Each row below is a small network's average activation on inputs in which a field has the value named, seen along a few directions.
Related values have similar rows: they may be neighbours, one step apart, or belong to one group.
In the rows, 500 means zero.
Random noise pushes rows far along 5 fixed directions. That doesn't count. These rows show it; they differ only by the noise:
[477 498 627 644 612 472 610 651 652 543 632 653 572 559 356 355]
[569 471 425 470 516 550 392 477 591 577 474 496 290 615 341 389]
[458 404 313 510 513 489 800 407 553 433 492 499 474 474 275 426]
[568 476 636 531 462 440 227 505 514 631 545 333 711 550 544 477]
[436 488 443 523 583 459 562 375 356 633 520 315 520 323 533 635]
[505 473 459 571 691 505 600 486 496 621 541 504 294 405 345 489]
[496 430 365 506 569 489 626 387 468 550 486 404 406 412 360 509]


Zosi, 12 values:
e11: [410 588 667 545 600 500 649 580 432 475 637 567 374 434 651 608]
e9: [532 462 724 617 526 551 498 728 684 486 584 580 523 609 476 370]
e10: [581 429 492 492 428 377 566 468 492 411 449 497 755 393 414 546]
e6: [612 501 678 711 863 348 650 595 429 557 697 492 442 230 350 582]
e7: [513 559 551 455 552 431 527 553 426 648 580 538 447 416 528 585]
e5: [479 386 304 516 614 510 736 451 549 379 442 569 436 396 274 489]
e4: [465 480 328 413 519 527 438 378 433 619 422 385 198 497 458 555]
e3: [617 540 462 470 507 620 416 573 522 458 328 697 313 544 513 432]
e2: [580 489 579 544 512 616 237 588 536 467 371 566 425 589 608 387]
e1: [519 601 625 570 800 505 498 588 496 505 593 662 370 372 445 531]
e8: [267 711 466 504 467 599 579 505 291 384 468 695 494 465 881 655]
e12: [616 452 755 552 518 440 385 616 477 587 588 468 492 411 609 554]
A value of Zosi combines one of 4 hidden first parts with one of 3 second parts; all combinations occur once.
Question: e6 and e7 share the first part; e6 and e11 share the second. Which value has the first part of e11 and the second part of e7?
Answer: e12
Question: e8 and e3 share the first part; e8 and e1 share the second. Which value has the first part of e1 and the second part of e3?
Answer: e10

Vefal, 12 values:
h11: [634 374 517 575 618 353 543 406 484 506 519 372 676 343 333 531]
h5: [343 667 749 660 689 561 471 692 504 608 609 657 419 497 717 542]
h6: [253 694 632 600 691 545 817 704 498 704 724 750 299 445 499 527]
h12: [514 614 729 585 606 449 444 636 402 617 550 573 531 383 774 651]
h7: [323 639 637 541 441 612 419 729 715 638 631 701 518 744 553 407]
h4: [480 611 629 552 594 547 229 546 360 648 416 464 424 399 804 633]
h8: [774 140 299 560 625 407 614 284 455 393 374 206 465 315 108 422]
h2: [635 419 509 421 403 477 343 417 453 521 507 306 546 504 507 507]
h9: [646 445 603 408 321 445 141 435 478 466 483 261 617 542 647 560]
h1: [330 656 503 634 734 604 876 694 563 410 644 926 335 490 414 445]
h3: [295 676 502 448 434 557 599 543 445 409 475 729 599 502 699 562]
h10: [336 581 435 443 328 436 581 513 576 492 561 576 722 680 494 419]
A value of Vefal combines one of 4 hidden first parts with one of 3 second parts; all combinations occur once.
Question: h9 and h5 share the first part; h9 and h6 share the second. Which value has the first part of h6 and the second part of h5?
Answer: h7
Question: h11 and h8 share the first part; h11 and h3 share the second. Which value has the first part of h3 and the second part of h8?
Answer: h4

Dufu, 9 values:
t7: [531 489 454 374 164 460 371 427 579 538 480 384 666 761 569 389]
t5: [495 476 300 428 497 401 914 374 433 267 550 466 483 355 397 611]
t6: [490 454 420 560 621 549 507 491 607 569 565 424 396 488 331 479]
t1: [636 462 438 563 531 494 478 544 535 421 381 572 516 539 425 360]
t3: [532 488 680 612 686 506 427 582 542 546 555 728 495 524 365 371]
t8: [502 647 656 568 682 617 472 719 563 637 662 710  70 570 437 400]
t4: [537 483 679 658 743 442 507 726 594 690 582 645 570 369 328 459]
t9: [373 398 351 478 471 496 801 453 539 218 367 565 538 460 412 511]
t2: [591 426 749 594 447 473 440 589 550 434 558 534 709 513 631 462]
The values of Dufu form a ring.
Question: Name the neighbours of t6, in listed order.
Answer: t7, t4
Question: Name the neighbours of t9, in listed order.
Answer: t1, t2
